A small network was shown many inputs. Here are its activations along a few directions, one row for each input.
In each table, some parts of the input vary, and every possible input appears once, in random order.
A made-up example of a description, with smaller parts first: one of 4 places along a line, together with either a single point or one of 11 places around a ring or (one of 3 separate values, together with one of 5 places around a ring).
Shared parts are said once, and a part with two or three values counts as separate values.
(in the rows, 128 means zero)

Other details of the inputs vary at random and push rows far along two fixed directions, the same in every table; ignore that.

A family of inputs:
r1: [121  70  88 119 129 121 129 132 139 102 133 112]
r2: [ 97 149 210 123  92 142  87 128 122 126 124 123]
r3: [147 211 126 138  98 184 166  83 142 161 103 168]
r4: [124  82 107 143 165  97 125 153 134 120 144  89]
r5: [ 99  85 162 127 124 107  91 151 125 109 134 107]
r6: [110  69 117 127 159 109 121 144 137 110 131 118]
r7: [136  98 119  97 162 110 138 146 121 135 145 100]
r8: [132  70  89 142 114 105 118 148 124 106 132 112]
r9: [ 93 139 189 105 120 147  96 124 129 129 135 100]
r10: [125  69  84 142 123 107 110 149 147 101 138 107]
r11: [ 96 141 170 103  83 160  90 115 142 118 136 107]
r12: [142 223 146 141 128 167 172  94 131 169 110 172]
r13: [148 209 127 163  82 173 146  95 149 154 100 182]
r14: [114  81 104 120 168 102 136 146 126 112 147 103]
r15: [148  71 117 120 143  91 125 164 108 117 133 118]
r16: [144 205 127 138  93 182 164  83 142 157  99 177]
r17: [197 106  44 168 172 100 194 145 121 143  96 198]
r18: [110 159 214  82  92 153 106 124 107 134 119 135]
r19: [180 176  62 178 123 145 185 107 138 161 108 172]
r20: [101 148 177  95  80 163 100 111 129 126 136  93]
r21: [139  39  57 137 146  84 122 162 129 106 158  70]
r22: [167 181  90 180 147 127 188 118 127 156 110 178]
r23: [202 125  46 165 177 103 198 139 126 158 110 177]
r24: [200 122  45 166 175 102 197 141 126 157 108 182]
r25: [144 235 139 134 140 150 143  82 116 157 102 187]
r26: [160 158  87 180 142 122 181 125 122 141 100 195]
r27: [124  94  87 110 192  82 112 138 114 108 150  98]
r28: [126  97 119 135 152  92 125 153 118 120 159  79]
r29: [118  71  86 125 137 121 120 136 149 101 139 108]
r30: [ 93 149 194  97 112 140 104 125 118 129 144  98]
r31: [147 143  93 165 155 141 175 112 143 140  90 206]
r32: [190 157  88 159 144 125 187 127 120 159  95 201]
r33: [157 207 129 160  77 167 154  97 130 161 100 178]
r34: [115  91 160  88 128 118 112 147 110 112 129 119]
r35: [101 126 171 123  65 145  78 129 135 106 128 116]
r36: [ 96 118 193 124 101 128  87 138 121 112 126 122]
r37: [155 201 130 162  72 166 152  98 128 154  94 187]
r38: [103 164 175  88 142 120  83 112 108 128 150  92]
r39: [153 196 131 163  68 167 149  99 126 149  88 195]
r40: [ 92 169 208  99  98 151 105 116 117 133 133 119]
r41: [101 142 197 116  99 123  93 138 108 125 149  92]
r42: [117  11  46 127 161  91 119 157 151  77 149  96]
r43: [125  91  84 110 198  78 114 136 115 107 152  91]
r44: [176 123  15 187 155 122 184 123 160 136 111 171]
r45: [ 90 154 208 106 101 156  93 116 129 132 123 126]
r46: [104 121 143 105 107 147  95 125 146 123 148  85]
r47: [110  64 107 121 159  97 130 151 125 100 140 115]
r48: [118  84  90 120 138 125 117 136 151 111 147  94]
r49: [203 129  47 164 178 105 198 138 127 161 113 173]
r50: [116  70 117 141 153  94 116 156 131 109 137 104]
r51: [119  78  86 124 140 123 120 135 151 106 144 100]
r52: [151 161  84 158 158 136 190 113 135 146 103 193]
r53: [115 101 163  86 129 120 114 143 112 120 134 112]
r54: [ 94  87 160 113 133 122  97 139 132 109 131 115]
r55: [103 165 210 119  87 135  96 128 106 132 140 111]
r56: [ 94 152 194  96 114 141 105 124 118 132 146  92]
r57: [134  79 114 100 162 103 137 151 119 122 138 111]
r58: [134  84 115  99 163 104 137 150 120 125 140 107]
r59: [120  73 114 139 144  85 120 160 115 105 145 106]
r60: [110 143 182 113  65 144  86 126 116 127 141  87]
r61: [157 213 150 120 125 164 172 100 124 175 101 182]
r62: [177 129  15 187 155 125 185 123 161 140 114 168]
r63: [171 194 157 144  97 154 156 116 109 158  85 208]
r64: [107 166 174  86 148 122  86 110 108 128 154  82]
r65: [100 161 212 119  98 145  89 126 123 137 135 101]
r66: [ 92 138 192 105 116 146  95 124 130 130 134 106]
r67: [122  77  88 118 132 123 131 131 140 107 138 103]
r68: [173 206 155 141 104 153 160 112 114 172  97 193]
r69: [129  88 103 141 161  87 134 156 118 118 156  87]
r70: [ 97 158 193 100  55 174  97 103 128 119 115 134]
r71: [ 96 131 196 119 106 131  86 136 123 124 136 101]
r72: [116  59  85 128 132 117 117 138 149  92 133 119]
r73: [160 151  57 156 132 153 187  98 150 142 100 190]
r74: [ 94 167 209 104 108 160  95 114 129 142 131 104]
r75: [135 204 150 148 123 171 158  93 141 163  93 194]
r76: [100 130 173 121  66 145  77 128 136 110 131 112]
r77: [ 95 160 188 105  65 172  88 107 142 121 125 126]
r78: [100 137 196 118  95 122  92 139 107 121 143 103]
r79: [127  90  90 137 129 116 112 144 145 115 150  85]
r80: [120  66  87 120 128 120 129 133 138  98 131 116]
r81: [110 136 178 116  63 142  86 128 116 122 135  98]
r82: [112 130 141  92 169 103  93 123 108 114 158  78]
r83: [123  25  72 144 188  69 125 172 135 101 151  81]
r84: [133 206 150 143 116 164 167  97 128 154  97 199]
r85: [110 172 176  84 152 124  87 108 107 132 159  73]
r86: [123  71  86 140 125 109 110 148 145 101 141 100]
r87: [178 155  28 153 227 104 185 109 128 145 126 153]
r88: [131  27  83 100 186  76 134 170 120 103 149  92]
Each input here is: one of 8 places along a line, together with either a single point or (one of 2 separate values, together with one of 5 places along a line).
Changing only the place on the line of 8 turns r25 into r85. The same change can be made to r26. Which row results? -> r28
Changing only the place on the line of 8 turns r17 into r63. The same change can be made to r42. Which row results? -> r72
Changing only the place on the line of 8 turns r69 into r78. The same change can be made to r61. Which row results? -> r53
Which other rows agree with r82 in the place on the line of 8? List them by row number. -> r11, r13, r14, r33, r41, r57, r67, r68, r71, r75
Which other rows agree with r51 in the place on the line of 8? List them by row number. -> r16, r22, r24, r30, r44, r58, r60, r64, r66, r83
Change only the choice among 2 separate values in r52. List by row number the other rows that result. -> r78
